A small network was trained on invented records. Each row is its activation on one of them, seen along a few directions.
Records have a field called FUPU. Each example row is followed by its value.
Records without FUPU are marked none.
The largest differences between rows may come from other fields.
In the rows, 128 means zero.
[119 129 123 130 128 147 130 110 137 120 135 124 116 151 147 107 155 139]	raz
[131 116 128 139 146 115 132 133 146 113 125 155 128 134 143 118 125 116]	defi
[ 91 112 124 138 130 117 137 136 144 138 120 132 117 127 154 100 126 125]	none
[134  96 125 136 144 101 141 133 131 131 135 120 133 127 118  97 138 119]	madu
[141 138 128 137 122 124  87 122 126 109 127 142 123 123 129 160 128 130]	defi
[147 109 126 126 115 124 131 146 112 123 120 143 139 132 124 148 130 117]	zud
[180 161 134 103  78 136  87 136  74 103  95 112 185 102  83 220  82 150]	nozug
[143 139 149 112 124 146 126 122 111 126 135 130 136 147 129 133 122 137]	raz
[ 90 134 125 142 156 132 140 118 159 138 152 119 108 120 133  95 146 130]	divi
[147 127 124 136  82 118  95 137  83 119  97 138 159 112 111 195 101 142]	nozug
[135 122 126 137  98 120 105 130  86 114  96 130 159 118 105 174 109 146]	nozug
[136 140 143 135 138 109 133 125 151 132 133 137 105 128 136 115 142 116]	divi
[118 100 121 149 143 112 134 126 118 132 129 123 124 114 128  92 148 117]	madu
[112 137 140 115 141 135 154 121 126 158 135 116 119 139 132 106 137 121]	nis
[ 93 127 113 133 148 135 156 122 168 143 153 123 110 108 153  98 138 121]	lupu
[104 133 118 129 122 128 136 124 142 158 141 119 106 141 145 115 155 128]	nis
[131 136 141 130 140 108 140 127 147 135 135 133  99 124 139 115 142 120]	lupu
[128 135 146 133 154 111 139 122 154 128 134 128 109 132 133  97 150 127]	divi
[138 113 131 141 140 110 124 134 149 115 132 148 133 140 136 125 117 122]	defi
[158 127 124 121  89 111 108 145  93 118  96 141 164 120 107 196 100 140]	nozug
[163 135 124 131  83 140  80 136  94 117 132 120 141 121  95 196 109 129]	zud
[116 114 131 138 151 116 155 132 161 116 141 155 118 140 154  96 136 119]	defi
[129 135 114 132 137 159 111 121 127 120 122 130 139 138 130 120 119 125]	maler
[ 92 107 115 131 152 118 183 129 157 164 140 132 107 152 161  77 152 109]	nis
[164 165 137 106 101 140  82 133  89 115 103 131 169 130  96 188  79 147]	maler
[122 137 121 134 127 161 129 116 132 119 139 120 122 143 138 113 138 137]	raz
[155 151 137 115 126 149  98 128 104 123 119 133 145 138 111 151  97 127]	maler
[ 91 128 117 134 147 130 149 124 159 146 156 131 106 112 140 107 132 119]	lupu
[129 143 139 116 117 111 122 138 131 133 108 124 113 129 133 143 118 127]	none
[150 128 117 132 108 112  93 128 105 130 130 122 124 105 116 153 140 124]	madu
[114 144 139 124 154 129 147 123 148 140 148 124 121 116 125 107 124 126]	divi
[ 79 107 126 139 147 119 147 129 147 133 120 124 116 132 149  78 135 129]	none
[163 127 141 128 123 103 111 130 108 128 123 108 126 121 100 145 131 126]	madu
[167 146 140 119 115 128  92 136 113 128 107 135 132 147 132 166 115 132]	maler
[117 110 125 145 139 137 130 123 122 126 125 136 129 150 145 100 134 132]	raz
[153 109 126 125 113 123 126 149 113 125 121 140 145 131 125 154 130 126]	zud
[ 99 107 130 106 146 125 130 116 160 138 106 119 118 129 119 123 121 145]	none
[181 139 138 116  96 129 105 144 101 117 106 120 140 123 120 188 130 130]	zud
[116 135 124 140 133 130 120 126 146 134 152 129 111 112 132 119 137 128]	lupu
[113 131 137 125 142 117 158 122 142 157 134 109 101 158 130 102 146 124]	nis

Here are new rows. What is FUPU for each?
[ 90 101 132 161 165 112 153 116 171 133 151 132 109 138 145  53 152 119]	divi
[ 87 104 130 159 170 117 158 118 168 132 146 137 108 131 153  49 160 118]	divi
[120 111 125 131 155 129 139 126 135 126 117 145 129 158 143  92 129 117]	maler
[170 144 140 109 102 146 101 139  85 112 123 121 154 117  89 183 106 128]	zud
[123 138 125 133 124 156 119 122 123 122 144 126 123 146 127 125 132 142]	raz
[155 144 147 113 127 142  95 127 103 126 114 131 150 141 122 150 108 133]	maler
[164 153 141 121 119 135  93 134 114 109 128 143 144 114 112 176  95 122]	defi
[119 132 121 130 130 158 130 122 127 123 147 135 127 146 125 118 126 133]	raz
[107 134 124 147 153 138 133 114 161 124 145 120 116 117 136  86 152 124]	divi
[162 145 146 128 125 116 101 132 124 109 115 141 124 128 126 167 119 125]	defi
[131 150 132 110 112 135 124 135 129 130 115 121 132 111 128 142  99 119]	none
[ 82 105 120 126 160 116 176 125 164 127 113 125 114 137 157  61 139 112]	none
[151 108 121 126 117 128 136 144 122 122 116 135 144 129 136 141 137 121]	zud
[143 138 149 128 146 120 113 124 127 126 130 127 140 114 119 122 126 122]	divi
[ 79 104 119 136 172 104 191 124 175 148 148 138  92 132 167  61 149 107]	lupu
[150 150 128 129  98 116  72 126 111 102 111 141 144 115 114 197 109 150]	defi
[168 144 141 108  90 147 114 147  99 122 139 129 143 119 106 183 109 131]	zud
[ 72 100 122 148 157 123 175 116 156 161 145 118 101 158 150  58 156 115]	nis
[ 92 104 121 123 159 128 186 121 148 135 144 134 112 164 160  75 147 127]	raz
[151 128 106 130 113 121 109 122 116 129 119 125 117  95 129 131 151 128]	madu
